Read these off the row that follows.
1) Give the second smallest entry.
2) Give the 2nd entry from the right.
3) Give the 3rd entry.
4) Give the fourth entry from the end.
5) Give the first entry.
[109, 97, 60, 96, 89, 115, 114, 88, 119, 163]
1) 88
2) 119
3) 60
4) 114
5) 109

Questions about the table below.
1) Which number is the entry in the bottom-left corner?
2) Which number is the second entry, reading row by row?
3) Which number is the entry just left of 91?
4) Which number is the last entry, reading row by row?
5) Which number is the entry directly below 74?
6) Which number is the entry directly above the smallest entry?
7) Which number is the last entry of the smallest entry's row?
8) Which number is the entry directly below 136?
68	146	90	58	83	150	84	42
41	118	151	120	41	74	79	133
14	89	136	122	97	82	50	114
78	169	91	162	141	97	124	99
28	109	94	124	128	44	69	77
60	142	94	59	76	152	95	42
20	99	100	123	125	57	60	87
1) 20
2) 146
3) 169
4) 87
5) 82
6) 41
7) 114
8) 91

Questions about the array below.
1) Give the entry just left of 171.
2) Give the entry just right of 165.
3) Give the entry just right of 128.
((51, 117, 165, 171), (128, 96, 104, 121))
1) 165
2) 171
3) 96

M =
79; 108; 104; 117; 121; 132; 88; 100; 126; 104; 118; 125; 104; 87; 63
95; 91; 106; 130; 86; 92; 93; 107; 106; 106; 110; 82; 96; 108; 107
81; 108; 90; 123; 117; 150; 85; 96; 112; 82; 110; 76; 109; 93; 113
94; 115; 97; 106; 116; 102; 103; 102; 90; 108; 106; 112; 103; 78; 90
92; 97; 81; 99; 106; 106; 102; 109; 97; 106; 105; 93; 112; 105; 126
68; 106; 77; 88; 91; 128; 116; 111; 79; 101; 111; 106; 143; 143; 123
90; 111; 80; 108; 125; 131; 79; 99; 105; 74; 109; 102; 96; 122; 129
101; 99; 83; 108; 107; 113; 95; 79; 93; 82; 105; 94; 97; 108; 106
94; 81; 105; 88; 87; 124; 100; 95; 97; 85; 97; 85; 117; 126; 106
96; 113; 69; 82; 99; 135; 126; 74; 150; 110; 147; 105; 82; 124; 90
94; 97; 101; 75; 111; 100; 86; 101; 95; 106; 113; 95; 94; 95; 97
88; 109; 103; 93; 80; 87; 76; 111; 93; 93; 128; 74; 113; 105; 111
93; 114; 93; 109; 97; 110; 99; 104; 101; 104; 105; 100; 123; 97; 100
90; 91; 69; 99; 117; 136; 179; 91; 116; 129; 104; 125; 145; 109; 72
88; 95; 78; 116; 88; 114; 117; 115; 80; 87; 105; 79; 113; 101; 111
Indices start at 0.
The entry at row 0, column 0: 79
Report the entry at row 1, column 1.
A: 91
The entry in row 0 and column 2 -> 104
The entry in row 2 and column 0: 81
Report the entry at row 1, column 0.
A: 95
The entry directly below the largest entry is 117
Report the top-right entry.
A: 63
Report the bottom-right entry.
A: 111
The entry just right of the centre entry -> 93
The entry in the bottom-left corner: 88
The entry just left of the smallest entry: 87
The centre entry -> 79

Read these off the grid that follows. Counting starts at 0.
1) The maximum?
2) The entry directly below 57?
3) The entry directly below 77?
4) The entry just left of 54?
5) The entry in row 2 and column 0?
6) The top-right entry?
7) The bottom entry of the column that holds the largest entry?
8) The entry in row 1 and column 0?
[[124 104  69 147  28  46 150]
 [125 102  73 147  28  48 153]
 [ 72 119  71  67 152 114  21]
 [ 74 111  76  87  97  82  73]
 [140  84 128 126  90 115 147]
 [ 92 127  29 115  73  50  68]
 [101 118  52 118  73  62  89]
 [102  85 147  76 150 153  92]
 [130  99  87 138  57  74 142]
 [129  84 124 133  54  89 169]
 [124  77 151 112  91 123 156]
 [ 71 126  49  75 134  92  21]]
1) 169
2) 54
3) 126
4) 133
5) 72
6) 150
7) 21
8) 125

m =
92; 52; 151; 155; 113; 103; 117; 52; 124; 80
119; 61; 107; 32; 92; 87; 146; 119; 110; 132
108; 79; 122; 93; 71; 40; 56; 106; 154; 65
88; 64; 144; 131; 120; 127; 45; 109; 141; 87
Rows and columns are numbered from 0.
What is the entry in row 1 and column 1? 61
What is the entry directly above 146? 117
What is the bottom-left entry? 88
What is the minimum? 32
What is the entry just right of 144? 131
What is the entry in row 0 and column 1? 52
What is the entry just left of the largest entry? 151
The top-right entry: 80
The entry in the top-left corner -> 92
What is the bottom-right entry? 87
What is the entry at row 1, column 0? 119
What is the entry directly above 88? 108
What is the entry just right of 88? 64
The entry just left of 117: 103
The entry just right of 120 -> 127
What is the entry just right of 108? 79
The entry just right of the largest entry is 113
